voza: [0, -44, -17, -13, 8, -10, -86, 0, -9, 10]
zitef: [21, -4, -10, 8, 0, 8, -10, -3, 8, 16]
nelen: [-22, 12, -22, -21, 1, 12, -3, 13, -26, 12]
Basi: [-7, -9, 2, -14, -17, 18, 10, 58, 9, 2]
nelam: [0, -44, 6, -13, 8, -10, -86, 17, 8, 36]
gobu: [20, -18, -18, 30, -18, 3, 20, -16, 30, 29]
vari: [-3, -3, 7, -2, 13, -2, -4, -3, 20, -22]
count zitef: [-3]
1
count gobu: [19]
0
count vari: [-2]
2
count nelen: [13]
1
count nelam: [1]
0
count gobu: [20]
2
count gobu: [-18]
3

vuz: [15, -59, 48, -34, 41, 18, 26, 55, 33, 19, 38, -40, 41, 21, -37, 26, 45, 41, -72, -77, 15, 41, 38, 37, -78, 22, 38, -27, 17, 15, -42, 26, 43]
tofup: [46, -44, -35, -33, -47, 42, -54, -32, 13, -36, 14, 24, -59, 55, -38, 1, -32, 46, -39, -38, 77, 15, 11, -39, -43, -50, -41, 6, 51, 44, -43, 46, 11]
Retab: [46, -44, -35, -33, -47, 42, -54, -32, 13, -39, 14, 24, -59, 27, -38, 1, -33, 46, 1, 27, -34, -35, -31, 76, 27, 81, 66, -44, -33, -32, -33, -30, 27]
ris: [-26, 27, 42, 23, 38, -21, 57, 37, -35, -30, -26, -58, 25, -33, 25, -13, 80, -33, 26, 25, -56, -35, -31, 76, 27, 81, 66, -44, -35, 25, 25, -30, -35]
count ris: [25]
5
count Retab: [76]
1
count tofup: [43]
0
count vuz: [41]
4
count Retab: [-33]
4
count Retab: [-35]
2

kuzul: [-51, -51, 38, 35, 27, 36, -3]
zeket: [22, 13, -48, 29, 22, -47, -48]
Pinur: [-4, -47, 12, 42, 46, 11, -13]
mebo: [26, 13, -48, 29, 51, -29, -5]
diri: [-23, 68, -2, 60, 67, -2, -61]
benum: [-6, 17, -17, 57, 59, -16, -47]
Vere: [-13, -2, 15, 47, 53, 14, -32]
count zeket: [-48]
2
count kuzul: [36]
1
count zeket: [22]
2
count mebo: [-48]
1

num: [-4, 0, -24, -19, -10, -18, -27, -8, -6, -36, -5, 3, 9, 38, 33, 5, 1, 0, 29, -63, 13, 2, 13, 46, -25, 2, 7, -34, -41, -43, 49, 7, -4, 17, 32, -1, 14, 24, 0, 48, -4, -42, -19, 14, 49, 20, 49, -54, 51, -10, -39, -16, -9, -15, -18, -7, 2, 7, 35, -42, 13, -36, 6]
suv: [-4, 15, -24, -19, -63, -18, -27, -8, -6, -36, -5, 3, 9, 38, 33, 5, 1, 0, 29, -63, 13, 40, 13, 46, -25, 2, 7, -34, -41, -43, -21, 7, -4, -63, 32, -1, 14, 24, 0, -22, -4, -42, -19, 14, 5, 20, 49, -5, 51, 5, -39, -16, -27, 4, -48, 17, -63, 20, 8, -49, -20, -16, -37]
Dof: [-4, 15, -24, -19, -10, -18, -27, -43, -6, -36, -5, 3, 9, 38, 33, 5, 1, 0, 29, -63, 13, 40, 13, 46, -25, 2, 7, -34, -41, -43, -21, 7, -4, 17, 14, -1, 14, 14, 0, -22, -4, -42, -19, 14, 14, 20, 49, -54, 51, 5, -39, -16, -27, 4, -64, 17, -12, 11, -3, 17, 11, -5, -29]
count num: [2]
3
count num: [48]
1
count suv: [-62]
0
count Dof: [14]
5

